Each row below holds a small network's activations on one input, seen along a few directions.
Each table varies a few parts of the input and shows all the possible inputs, shuffled.
A made-up example of a description, with smaller parts first: line(4) and (point or line(9) or (values(3) and ring(5))).
Shared parts are said once, and a part with two or three values counts as separate values.
(in the rows, 128 means zero)

Other details of the inputs vary at random and push rows far along three fixed directions, the same in every table; ignore that.

A family of inputs:
row 1: [139 107 137 103 126 185  80 146 153 109 167 141]
row 2: [115 151  99 144 145  96 177 104 106 126 126 124]
row 3: [141  87 135 112 147 147 151 205 110 129 103 119]
row 4: [140 109 131  93 144 141 136 174  82 149 129 117]
row 5: [124 124  89 162 152 116  82 121 133  87 132  76]
row 6: [134 184 148 128  96 114  98  34 151 145 125 163]
row 7: [144 105 135  97 140 167  65 148 117 117 126 111]
row 8: [107 161 144 166 107  86 204  85 145 135 117 157]
row 9: [139 133  81 144 145  78 165 185 115 119 103 105]
row 10: [140 121 157 101 117 155 164 149 122 160 146 163]
row 11: [107 149 126 152 128  84 180  96 116 145 122 116]
row 12: [125 147 119 149 136 123  94  67 144 110 157 124]
row 13: [116 146 112 148 110 101  88  87 143 124 117 104]
row 14: [119  94 123 103 134 160 162 187 113 126 137 132]
row 15: [138 108 157 109 125 154 178 149 111 138 139 173]
row 16: [110 110 172 109  73 182  83 106 159 121 128 167]
row 17: [148 134  69 145 157 112  80 125 120  92 137  95]
row 18: [131 160 107 120 109 113  90  63 140 127 145 144]
row 19: [126 129  88 145 126 100  74 154 163 117 101  93]
row 20: [109  82 119 110 146 158 148 159  87 130 139 109]
row 21: [138 129  86 134 123 119  74 146 160 102 102 104]
row 22: [135 163 119 129 126 121  85  71 131 107 128 152]
row 23: [113  94 142 111 122 146 158 182 126 141 130 116]
row 24: [128 106 137 100 126 172  56 147 122 133 125 109]
row 25: [142 153 110 155 144  81 178 151 121 121 110 133]
row 26: [112  86 132 117 132 146 146 174  87 124 108  93]
row 27: [113 118 174 106  74 167  88 103 165 140 131 163]
row 28: [118 106 189 124 111 155 174 140 125 139 118 164]
row 29: [122 150 132 153 128 120  92  72 148 108 146 118]
row 30: [135 121 103 153 137 125  63 149 162  95 105 102]
row 31: [117 152 112 144 114 109  88  79 136 114 102 127]
row 32: [125 127  91 153 123 106  79 145 159 104  97 102]
row 33: [123 118 180 127 109 139 171 147 128 163 122 147]
row 34: [133 132  76 152 151 109  86 118 134 115 150  76]
row 35: [122  99 129 109 130 174  64 147 125 122 153  91]
row 36: [135 151 101 142 128  78 181 136 132 143 124 135]
row 37: [125 116 168 112 116 158 171 130 133 159 150 158]
row 38: [121 162 108 128 105 120 102  88 178 118 147 145]
row 39: [129 132  81 155 181  96 165 153  95 109 127  87]
row 40: [107 143 106 165 143  81 184 113 107 125 112 101]
row 41: [136 193 153 132 105 108 107  28 141 128 139 184]
row 42: [146 155 118 148 153  86 175 105 100 135 134 132]
row 43: [145 124 164 108 129 143 164 159 117 146 132 164]
row 44: [125 159 137 151 104 115  88  66 149 132 129 122]
row 45: [123  86 151 110 151 159 142 173  82 129 103 119]
row 46: [130 142 115 160 121 123 106  84 170 101 147 140]
row 47: [129  96 106  85 125 174  70 140 108 109 147 125]
row 48: [113 140 178  87 101 147 176  82  92 155 124 199]
row 49: [127  93 166 126 137 152 166 173 124 135 140 128]
row 50: [127 149 149 167 138  84 180 100 110 138 112 118]
row 51: [133  90 123  98 127 155 156 190 105 131 133 138]
row 52: [145 107 113  91 135 169  63 144 115 128 158 113]
row 53: [122 178 146 149 141  91 200  61 115 141 142 161]
row 54: [126 119 104 171 166  88 160 158  98 113  97  73]
row 55: [131 152 114 141 126  73 173 140 138 146  95 126]
row 56: [113 170 136 139  87 116 121  41 185 131 149 172]
row 57: [140 137  80 136 144  71 159 189 122 132 108  97]
row 58: [132 159 110 151 124 125 106  89 171  96 148 146]
row 59: [131 148 103 142 140  76 172 119 101 130  88 112]
row 60: [134 134  98 157 129 117  81 139 171 112 139  88]
row 61: [146 127  87 164 146 115  90 141 163  97 149  87]
row 62: [152  98 136 111 144 151 159 190 110 136 144 133]
row 63: [126 126 161 103 120 159 171 138 131 156 150 164]
row 64: [117 142 217 111 109 147 181  73 103 166 119 194]
row 65: [129 155 119 130 129  77 167 107 110 148 100 123]
row 66: [143 103 137  92 113 179  54 169 152 133 128 124]
row 67: [121 119  68 153 168  78 166 155 101 130 125  66]
row 68: [133 146 182 101 101 140 176 117 126 171 133 194]
row 69: [138  95 150 125 118 174  66 168 152 111 134 107]
row 70: [119 130 153  68  96 170  74  92 126 136 142 168]
row 71: [122 144 133 158 112 126  99  84 176 101 138 141]
row 72: [115  96 143  96 132 143 137 167  91 150 106 113]
row 73: [116  99 118  93 148 148 149 165  92 141 140 112]
row 74: [137  96 160 109 117 180  60 157 150 121 127 135]
row 75: [109 103 164 114 141 162 173 109  94 139 145 156]
row 76: [140 117 180 108 124 146 167 151 124 153 118 163]
row 77: [124 123  80 153 126 123  89 128 163  96 138 103]
row 78: [143 124  90 148 174  87 153 167  92 113  90  80]
row 79: [128 163 119 144 143  93 178  95 112 147 140 128]
row 80: [130 104 155 102 106 178  58 153 154 138 127 136]
Description of these inputs: values(2) and ring(5) and ring(8).
Q: Changing only the ring(5) part turns row 34 into row 20. The same change can be made to row 37. Which row results?
A: row 77
Q: Changing only the ring(5) part turns row 45 into row 64. The same change can be made to row 17. Which row results?
A: row 42
Q: Changing only the ring(5) part turns row 22 into row 41. The same change can be made to row 25. Which row results?
A: row 43
Q: Which other rows does row 11 become when the ring(5) part takes its other values? List them by row number.
A: row 5, row 29, row 35, row 40
Q: Which other rows does row 28 become when the values(2) part takes its other values? List them by row number.
A: row 54
Q: Which other rows does row 76 become when the ring(8) part takes its other values? List them by row number.
A: row 1, row 43, row 49, row 61, row 62, row 69, row 74

A family of inputs:
row 81: [127 101 119 133 131 144  92 167 137 112 120  99]
row 82: [132 107 109 117 123 136  87 171 135 120 110 106]
row 83: [143 132 104 131 173 101 172 151  71 131 119 107]
row 84: [128 117  93 104 131 168  28 114 132 107 171  94]
row 85: [130 117 133 156 155 108 190 168 117 135 121 106]
row 86: [107 105 167  84 127 153 171 124  67 167 124 142]
row 87: [117 115 105 131 160 120 166 139  86 131 141  92]
row 88: [120 163 137 131 113 136  78  26 134 105 144 159]
row 89: [130 124 105 138 120 149  58 120 174  97 145 115]
row 90: [134  93 111  96 158 157  92 161  75 113 120  96]
row 91: [139 133  94 123 121 122  84 149 154 112 126 116]
row 92: [101  91 162  84 132 170 167 135  74 152 139 133]
row 93: [134 117  97 118 145 168  41 106 128  86 162 110]
row 94: [114 118 160  71 111 182  94  94 110 147 153 154]
row 95: [129 110 162  93 146 161 181 132  70 145 149 159]
row 96: [146 177  60 182 136  61  98 108 177  98 129 100]
row 97: [130 166 155 157 107  91 146  80 147 145 101 154]
row 98: [141 119 117 142 148 112 157 174 123 130 129 104]
row 99: [116 140 190 134  94 146 133  78 147 138 123 175]
row 100: [127 126 181  95  97 172 106 109 145 146 134 175]
row 101: [137 173 142 167 135  64 189 108 135 149 102 135]
row 102: [129  99 172  94 116 169 159 160 119 150 144 162]
row 103: [123 104 103 121 125 140 100 167 139 109 123 108]
row 104: [140 114 102 120 135 126 104 177 139 120 121 105]
row 105: [128  93 112 122 135 154 111 175 137 114 141 109]
row 106: [126 163 148 139  99 105 133  83 147 142 106 160]
row 107: [122 113 114 141 137 112 160 167 120 125 113 109]
row 108: [115 132 160 122 107 138 181 101 140 142 140 180]
row 109: [137 133  99 131 125 123 100 135 157 113 144 123]
row 110: [127 119 112 131 131  96 178 175 110 142  95 117]
row 111: [126 127 176  92  95 171 109 109 146 146 135 178]
row 112: [122 129 124 154 140  93 192 156 112 138 104 115]
row 113: [137 178 136 178 126  72 178  83 152 139 125 143]
row 114: [140 152  91 176 139  63 129 140 141 120  90  86]
row 115: [124 181 127 175 107  95 117  38 188 115 136 154]
Q: What is each input in this table made of?
A: ring(5) and (values(2) or line(5))
Q: Changing only the ring(5) part turns row 87 into row 86. The same change can be made to row 115. Which row results?
A: row 114
Q: Which other rows does row 87 become when the values(2) part takes its other values? List them by row number.
A: row 93
Q: Which other rows does row 113 become when the line(5) part takes its other values? List them by row number.
A: row 96, row 98, row 102, row 109
Q: Which other rows does row 88 become when the values(2) part takes its other values? List them by row number.
A: row 92
